Each row below holds a small network's activations on one input, seen along a few directions.
Each table varies a few parts of the input and shows all the possible inputs, shuffled.
Descriptions start from the smaller parts, as in this example, which fits no table here: values(2) and (point or line(9) or (ring(5) and line(6))).
Shared parts are said once, and a part with two or three values counts as separate values.
In the rows, 128 means zero.

Other details of the inputs shift rows strongly along two fixed directions, in all tables alike. That doesn't count.

Table:
row 1: [ 89 113 103  88 250 142 119  72 131 164 108]
row 2: [ 97 137 102  56 236  67 136  59 109 132 143]
row 3: [134  80  88  73  95 167 159 188 140 108 101]
row 4: [ 80 130 122  56 205  68 137  43  78 127 121]
row 5: [121  54  49 119 115 135 156 188 159 141 133]
row 6: [119  87  74  60  87  92 175 175 116  78 151]
row 7: [177  48 101 100  92 133 162 165 120  99  94]
row 8: [124 228 202 181 157 111  43  30 119 147 133]
row 9: [113 182 161 191  83 162 122 168 147 126 157]
row 10: [171  82  55  91 109 128 143 185 148 113 102]
row 11: [100 164 157 207  80 138 112 167 159 129 160]
row 12: [140  37 102 109 102 161 179 177 115 128 122]
row 13: [184 152 175 192  64 129 104 126 134 114 159]
row 14: [156 191 157 186  62 125 111 147 126 122 119]
row 15: [120 180 157 197  70 152 129 157 124 149 147]
row 16: [110 231 234 178 180  69 122  36  95 129 184]
row 17: [176  69  49  85  97 128 117 169 150 116 128]
row 18: [127 137 180 221  84 134 136 154 138 144 165]
row 19: [158 204 146 179  96 154 133 169 161 149 154]
row 20: [116  97 164  76 228 147 137  55 103 149  86]
row 21: [ 95 122 137  66 213 142 120  56 101 157  71]
row 22: [103 120 132  71 223 121  88  64 122 112  69]
row 23: [105  46  70 115  84 133 154 175 126 138 110]
row 24: [155 179 154 174  63 132  76 146 151 102 155]
Description of these inputs: line(4) and (point or line(5)).
The inputs of row 8 and row 13 match in every part but the line(4) part. If row 23 is changed in the same way as row 8 into row 13, which row does it become? -> row 18
List by row number the other rows that have the line(4) part in common with row 5. -> row 1, row 2, row 10, row 17, row 19

Table:
row 25: [137  97 114 139  56 152 155 194 134 114 129]
row 26: [ 97  75  87  85 182 134 141 114 124 150 104]
row 27: [107 167 188 160 194 123  78  50 125 144 122]
row 28: [133  84  94  69 180 144 117 110 135 127  85]
row 29: [147 118  97 109  49  87 162 176 117  86 168]
row 30: [141 103  97 144  78 149 163 200 148 129 149]
row 31: [ 89  68  92  85 183 134 135 117 130 139 108]
row 32: [155 109  97 137  57 153 124 192 150 110 123]
row 33: [141 225 207 225  82 148 121 145 139 137 163]
row 34: [115 173 182 159 193 123  84  48 118 156 118]
row 35: [114 193 170 147 195 133  71  57 131 154 107]
row 36: [171  93 110 144  64 143 148 186 141 117 135]
row 37: [117  96  89  47 162  75 151  92  94 110 124]
row 38: [107  73 106  75 170 141 143 108 110 139  85]
row 39: [150 246 190 195  76  81 128 131 123 108 200]
The inputs of row 26 and row 31 match in every part but one. If row 34 is changed in the same way as row 26 into row 31, which row does it become? -> row 27
Describe the family of inputs behind these rows. -> values(3) and (point or line(4))

Table:
row 40: [103 224 183 169 103  99 123 118 121 129 176]
row 41: [124  99 106 115  47 113 186 191 100 102 157]
row 42: [180  86  63  95  60  98 163 185 132  88 143]
row 43: [146 138 122 173  64 143 111 175 146 124 122]
row 44: [159  59  69 117  64 147 131 193 148 106 129]
row 45: [134  81 135  67 190 148 122  91 116 124  73]
row 46: [139 217 165 195 121 148  98 123 144 157 145]
row 47: [124  85  86 140  59 145 156 204 152 130 126]
row 48: [ 92  88  88  83 197 134 105 100 131 141  80]
row 49: [ 98  78 126  78 210 150 156  98 111 137  93]
row 50: [123  59 121  85 183 131  98  79 121 127  98]
row 51: [137  76 122  77 182 143 114  81 110 146  78]
row 52: [106 164 163 132 179 147 128 105 140 146 121]
row 53: [121 140 169 153 150 131  86  88 124 140  99]
row 54: [133  65 100 152  65 146 163 194 137 120 155]
row 55: [117 163 144 122 173  80 132  92 123 135 160]
row 56: [152 161 125 153  83 161 137 190 153 120 133]
row 57: [125  92 113  61 202 150 119  96 125 125  74]
row 58: [129 125 123 172  73 140 133 177 158 132 166]
row 59: [100  78  86  78 203 132 101  93 136 134 107]
row 60: [121 165 171 117 132  99 111  70 100 108 127]
row 61: [125 194 188 212 121 148 131 117 126 162 154]
row 62: [164 203 190 183 103  86 111  92 124 112 166]
row 63: [116 236 167 167 105 102 106 118 123 118 167]
row 64: [129 228 177 168  95 103 103 104 119 109 158]
row 65: [173  75  70 108  63 159 147 193 137 126 109]
row 66: [153  65  79 106  70  98 197 196 109 105 160]
row 67: [103  84 101  74 201 143 138  91 125 161  95]
row 68: [129 175 129 120 175  83 114  91 126 124 151]
row 69: [ 85 137 162 166 167 132 121  95 122 151 119]
Describe the family of inputs behind these rows. -> line(5) and (values(2) or line(4))
The inputs of row 57 and row 56 match in every part but the line(5) part. If row 44 is changed in the same way as row 57 into row 56, which row does it become? -> row 59
List by row number the other rows that have the line(5) part in common with row 61. -> row 41, row 49, row 54, row 66, row 69
Which other rows does row 47 become when the line(4) part takes its other values? List them by row number. -> row 52, row 58, row 67
Which other rows does row 60 become when the line(5) part takes its other values? List them by row number. -> row 40, row 41, row 63, row 64
